These are the activations of a small neural network, seen along a few directions. Each row is one input.
Each table varies a few parts of the input and shows all the possible inputs, shuffled.
Descriptions start from the smaller parts, as in this example, which fits no table here: values(3) and (point or ring(9) or (line(4) and ring(5))).
Shared parts are said once, and a part with two or three values counts as separate values.
(in the rows, 128 means zero)

Other details of the inputs shift rows strongly along two fixed directions, in all tables alike. That doesn't count.

Rows:
r1: [ 97 148 110  88 116 155  99  96 143 112 131 142 197 120 159]
r2: [156 118 158 164 117  62 164  81 110 142 138 163 124 146 158]
r3: [162 112 162 155 110  93 176  99 101 140 149 155 119 141 135]
r4: [156 121 139 156 117  80 150 105 110 131 161 169 115 102 169]
r5: [137 108 131 162  93  56 161 115 123 157 151 166 105 121 155]
r6: [ 89 140  85  81 135 167 104 144 147 106 108 114 153 130 112]
r7: [ 86 140 100  99  88 126  86 106 169 137 151 145 194 123 179]
r8: [165 125 149 147 182 154 144 193 109 111  99  82  50 129  65]
r9: [ 81 146  77  89 117 119 114  77 136 118 126 154 197 136 154]
r10: [149 109 143 154 128 126 145 163 116 150 148 130  90 122 112]
r11: [162 108 156 144 153 151 148 171 102 139 109  81  65 146  53]
r12: [ 84 139  96  90 110 126 115  67 143 106 125 149 206 130 161]
r13: [155 113 159 155  94  64 160  92 121 146 142 152 115 126 157]
r14: [103 145 104  82 163 221  90 162 124 107 105  85 151 145  81]
r15: [ 84 144  88  89 107 152 112 120 153 137 143 162 191 143 140]
r16: [152 112 135 160 108  63 152 102 117 129 147 159 106 101 168]
r17: [155 122 149 158 143  81 161  89 103 117 122 146 117 129 145]
r18: [117 145 128 102 153 217  58 191 164 123 113  65 140 128 105]
r19: [146 129 126 157 140  73 156  91 100 124 126 159 121 133 137]
r20: [150 121 133 154 108  77 171  89  97 151 154 177 126 148 143]
r21: [163 113 146 136 169 167 153 190  95 117 114  95  58 124  61]
r22: [ 95 146 103 106  94 140  91 111 159 136 162 158 200 123 177]
r23: [120 147 139  93 150 214  73 168 154 121  98  66 146 139  99]
r24: [ 85 137 104  92  97 130 114  74 154 133 136 146 206 145 156]
r25: [105 145 127  90 119 184  89 130 150 130 130 113 179 135 129]
r26: [167 129 152 163 151 114 136 146 118 120 127 113  84 106 138]
r27: [ 72 134  98  84 142 199  75 172 166 109  98  60 109 118  85]
r28: [100 140 111  88 134 184 103 118 129 103 120 116 184 135 125]
r29: [150 118 151 147 114  77 153  90 114 120 126 146 115 108 147]
r30: [ 86 140  90  89 132 166  93 144 151 116 118 108 152 112 128]
r31: [ 80 155  88 101 131 128  92 114 153 118 125 145 181 116 171]
r32: [139 117 124 156 123  87 157 120 108 133 151 167 111 104 147]
r33: [107 110 130 155  81  59 152 109 138 153 140 151  90 128 155]
r34: [168 120 159 153 166 153 142 200 122 131 106  86  52 143  63]
r35: [154 122 147 157 145 118 144 134 112 141 122 123 100 149  98]
r36: [166 102 153 145 151 155 152 200 116 139 107  82  44 137  52]
r37: [144 127 140 169 116  69 150 128 127 150 142 158 103 125 153]
r38: [177 123 175 152 166 157 129 164 109 109  96  76  69 117  89]
Description of these inputs: values(2) and (point or (values(3) and ring(6))).
The inputs of r25 and r1 match in every part but the values(2) part. If r34 is changed in the same way as r25 into r1, which row does it become?
Answer: r8
Change only the values(2) part in r33. List by row number the other rows that result.
Answer: r27
Start at r28 and move only the ring(6) part, one step at a time. The first step leads to r14. Which rows follow, in order?
Answer: r21, r32, r4, r1

Rows:
r39: [123 101 146 144 109 173 103 212 166 169 117  44  58 140  69]
r40: [ 87 158 124  95 116 177  58 117 169 111 136 114 200 110 176]
r41: [163  94 138 195 125  44 192 154  88 147 142 158  28 120 110]
r42: [147 136 129 131 123  94 143  60  99 120 145 162 183 131 168]
r43: [103 129  97 131 113  65 120 126 142 127 146 178 130 106 181]
r44: [114 117 113 126  96  68 133  80 147 143 126 148 147 124 162]
r45: [224  97 212 200 119  74 187 122  89 143 152 134  67 117 132]
r46: [156 131 155 122 180 191 135 154  99 122  97  78 117 172  44]
r47: [165 121 173 118 146 195 124 173 130 141 102  71 103 162  63]
r48: [ 88 154  95  73 134 223  62 171 155 128 144 115 203 121 125]
r49: [117 117 129 111 104 126 137  99 136 121 126 139 138 136 129]
r50: [133 115 123 127 161 132 150 129 100 118  90  90  87 127  80]
r51: [ 59 146  62  65 119 175 105 138 151 118 138 147 179 139 121]
r52: [133 143 124 135 148 129 116 100 114 106 129 135 148 119 161]
r53: [144 129 167 134 149 157 106 180 149 108  93  57  72 101 100]
r54: [122 138 110 151 109  96 128 121 124 134 164 188 141  95 193]
r55: [130 138 106 137  95  84 160 104 124 170 158 200 153 151 147]
r56: [117 142 119 131 146 105 116 103 138  97 110 131 132 116 153]
r57: [106 127 111 106 138 125 157  88 112 106 118 144 146 144 119]
Describe the family of inputs behind these rows.
Answer: point or (values(3) and ring(6))
Change only the ring(6) part in r48. List by row number the other rows that result.
Answer: r41, r43, r51, r54, r55

Rows:
r58: [ 78 141  99 119  93  98  90 128 179 140 138 144 145 107 179]
r59: [162 134 160 121 151 203 103 179 125 124 131  92 133 123 100]
r60: [ 63 156  70 101 102 100  79 111 170 117 152 176 186  94 210]
r61: [160 121 163 162 112  71 138  84 119 120 138 141 119 101 181]
r62: [179 121 179 152 172 199 100 208 117 114 122  50  68  99  88]
r63: [ 86 161  84  82 155 115 125  40 116  76  98 168 218 144 164]
r64: [ 82 159 114  50 133 239  45 126 173 104 106  77 231 135 125]
r65: [152 129 166 125 132 193 100 178 148 146 124  77 129 143  93]
r66: [130 106 127 137 151 171 128 222 135 144 108  64  45 129  48]
r67: [ 67 147  94  70 150 212  46 174 177  89  86  55 139 100 115]
r68: [117 137 114 114 107 126 144  95 121 140 154 172 174 149 144]
r69: [ 90 149 115 112  82 121  72  93 175 143 154 147 206 121 204]
r70: [154 110 154 151 104  76 187  73  99 141 139 164 119 149 132]
r71: [172 140 157 156 163  81 157  56  76  96 117 161 148 123 166]
r72: [172 103 167 177 107  82 189 120 102 166 146 151  83 162 103]
r73: [ 80 134  70 109 119 112 121 128 140 129 145 166 153 117 153]
r74: [136 104 128 127 171 173 137 200 115 110  87  55  40 116  43]
r75: [141 109 121 147 111  55 195  79  96 140 128 175 102 148 123]
r76: [161 100 140 173 113  68 194 132 101 169 138 157  67 158  93]
r77: [178  99 138 175 133  68 207 135  76 152 147 169  56 143  97]
Describe the family of inputs behind these rows.
Answer: values(2) or (values(3) and ring(6))
What sort of input is r76?
Answer: values(3) and ring(6)
Change only the values(3) part in r59. List by row number the other rows that result.
Answer: r64, r65
